Each row below is a small network's average activation on inputs in which a field has the value named, seen along a few directions.
Values that are neighbours, or in one group, have similar rows; names and order tell nothing.
In the rows, 500 means zero.
Random noise pushes rows far along 6 fixed directions. That doesn't count. These rows show it; they differ only by the noise:
[519 436 557 477 678 304 566 380 488 339 474 385 480 480 573 545 558]
[534 518 565 411 506 378 560 368 467 435 447 487 424 580 467 551 544]
[428 526 462 498 335 369 452 449 421 439 551 539 348 519 537 570 395]
[373 291 362 621 348 493 545 439 519 507 697 507 495 451 675 560 334]
[651 333 369 362 513 593 879 410 573 571 393 343 723 550 333 285 872]
[501 366 358 456 357 425 667 423 501 467 494 404 527 498 467 416 616]
[707 788 460 379 688 487 444 627 361 487 438 496 515 480 384 432 708]
[507 553 692 535 842 575 527 455 497 506 551 559 509 536 607 620 437]


Field C:
c6: [406 461 498 510 490 461 510 507 609 457 337 423 470 519 357 397 563]
c5: [460 579 502 457 415 309 407 569 513 368 314 430 366 424 441 406 572]
c14: [628 542 682 403 479 442 303 399 518 502 509 614 437 474 577 663 389]
c3: [538 573 504 506 649 449 438 584 542 433 363 386 533 429 442 368 688]
c2: [365 417 636 607 621 386 363 413 613 380 529 479 392 528 639 654 301]
c7: [385 387 695 412 292 586 673 448 598 629 355 599 512 545 382 441 556]
c4: [476 738 698 420 623 708 486 542 527 673 383 611 429 721 287 546 488]
c1: [507 435 554 506 598 310 533 394 460 335 515 396 477 471 628 585 479]
c9: [483 430 482 557 566 705 601 695 568 575 458 455 653 362 481 303 619]
c12: [598 469 490 500 591 671 533 419 565 678 563 581 640 632 473 580 461]
c8: [409 528 485 604 620 676 609 687 444 521 523 471 590 427 519 435 488]
c10: [337 619 762 431 616 691 825 527 467 515 294 527 464 608 359 400 559]
c13: [822 480 272 409 469 405 326 444 510 555 558 401 629 560 451 501 616]
c11: [397 638 462 567 276 387 334 542 374 426 574 564 344 554 453 531 309]
c16: [573 609 354 518 267 291 150 595 386 396 505 547 364 345 517 523 479]
c15: [647 522 548 433 644 679 627 488 486 591 530 545 672 532 489 489 609]
Each value of C is a pair of two hidden parts, and every pair occurs once (2 first parts, 8 second parts).
c5 and c4 share the first part; c5 and c3 share the second. Which value has the first part of c3 and the second part of c4? -> c13
c11 and c2 share the first part; c11 and c12 share the second. Which value has the first part of c12 and the second part of c2? -> c6
c8 and c10 share the first part; c8 and c1 share the second. Which value has the first part of c1 and the second part of c10? -> c15

Field L:
l15: [227 430 717 573 482 615 553 527 615 597 464 619 410 528 524 524 304]
l1: [698 500 470 442 551 367 335 519 537 478 515 447 570 398 543 505 516]
l14: [732 676 533 405 382 545 275 488 453 611 532 682 476 523 497 655 469]
l6: [657 397 311 426 298 476 595 386 492 557 599 507 613 596 425 473 607]
l7: [429 472 678 448 455 455 659 404 471 393 415 513 407 569 476 561 471]
l13: [668 556 382 639 659 553 213 656 410 534 855 604 657 261 797 595 413]
l3: [324 428 627 600 783 599 685 525 660 453 369 330 544 541 440 360 549]
l2: [657  41 176 520 312 377 513 271 722 491 617 285 701 436 596 530 578]
l9: [416 276 402 540 374 549 593 584 544 522 487 434 572 336 543 304 593]
l5: [304 484 383 681 560 513 430 634 538 444 486 401 481 405 546 415 414]
l4: [497 624 503 404 380 409 486 385 360 486 462 573 369 686 362 593 427]
l8: [557 485 360 502 476 573 627 516 475 567 546 449 598 591 457 440 530]
l11: [275 351 380 589 448 588 662 584 612 532 407 348 514 446 435 292 619]
l12: [330 450 234 612 489 351 648 679 373 324 502 323 502 346 547 305 566]
l16: [245 551 399 658 349 690 427 717 397 554 717 635 392 348 667 503 254]
l10: [702 417 335 486 631 195 482 508 451 252 523 255 668 202 633 444 767]
Each value of L is a pair of two hidden parts, and every pair occurs once (2 first parts, 8 second parts).
l16 and l3 share the first part; l16 and l7 share the second. Which value has the first part of l7 and the second part of l3? -> l5
l1 and l10 share the first part; l1 and l15 share the second. Which value has the first part of l15 and the second part of l10? -> l13
l14 and l12 share the first part; l14 and l9 share the second. Which value has the first part of l9 and the second part of l12? -> l6

Field M:
m4: [401 508 262 676 413 613 417 665 439 555 653 514 528 471 528 429 419]
m11: [611 570 385 431 554 569 518 520 469 532 458 504 540 589 359 436 605]
m10: [529 475 481 558 561 733 618 513 484 634 617 567 631 479 560 494 437]
m5: [392 616 711 504 406 502 348 460 512 559 433 603 301 580 461 619 381]
m16: [480 375 222 561 380 631 646 606 468 557 676 470 673 324 568 381 549]
m9: [591 556 514 429 547 474 502 526 481 479 419 539 512 455 478 459 587]
m6: [561 655 332 541 509 349 123 718 436 391 491 441 410 329 550 457 493]
m14: [575 300 485 479 298 292 337 231 613 426 540 497 416 566 580 723 336]
m8: [230 378 544 611 483 642 652 571 616 540 447 508 484 487 509 384 470]
m3: [537 355 483 545 283 556 437 428 552 649 718 649 555 476 606 581 389]
m15: [269 480 406 620 399 640 701 695 437 489 482 542 509 474 480 284 500]
m2: [560 680 555 434 627 522 543 622 388 446 442 492 531 492 446 489 575]
m13: [502 480 460 590 649 644 548 530 531 592 608 367 612 546 520 460 424]
m7: [548 445 444 483 394 548 518 371 556 592 550 537 536 616 472 635 413]
m1: [446 645 487 472 572 450 522 745 403 434 387 455 469 312 467 337 725]
m12: [529 453 498 509 640 440 494 537 530 464 560 387 574 345 605 446 548]
M is arranged as 4 separate groups.
Which other values are in the same group as m11? Give them in the order they are listed. -> m4, m13, m7
Which other values are in the same group as m10? Give them in the order they are listed. -> m16, m15, m2
Which other values are in the same group as m9? Give them in the order they are listed. -> m3, m1, m12
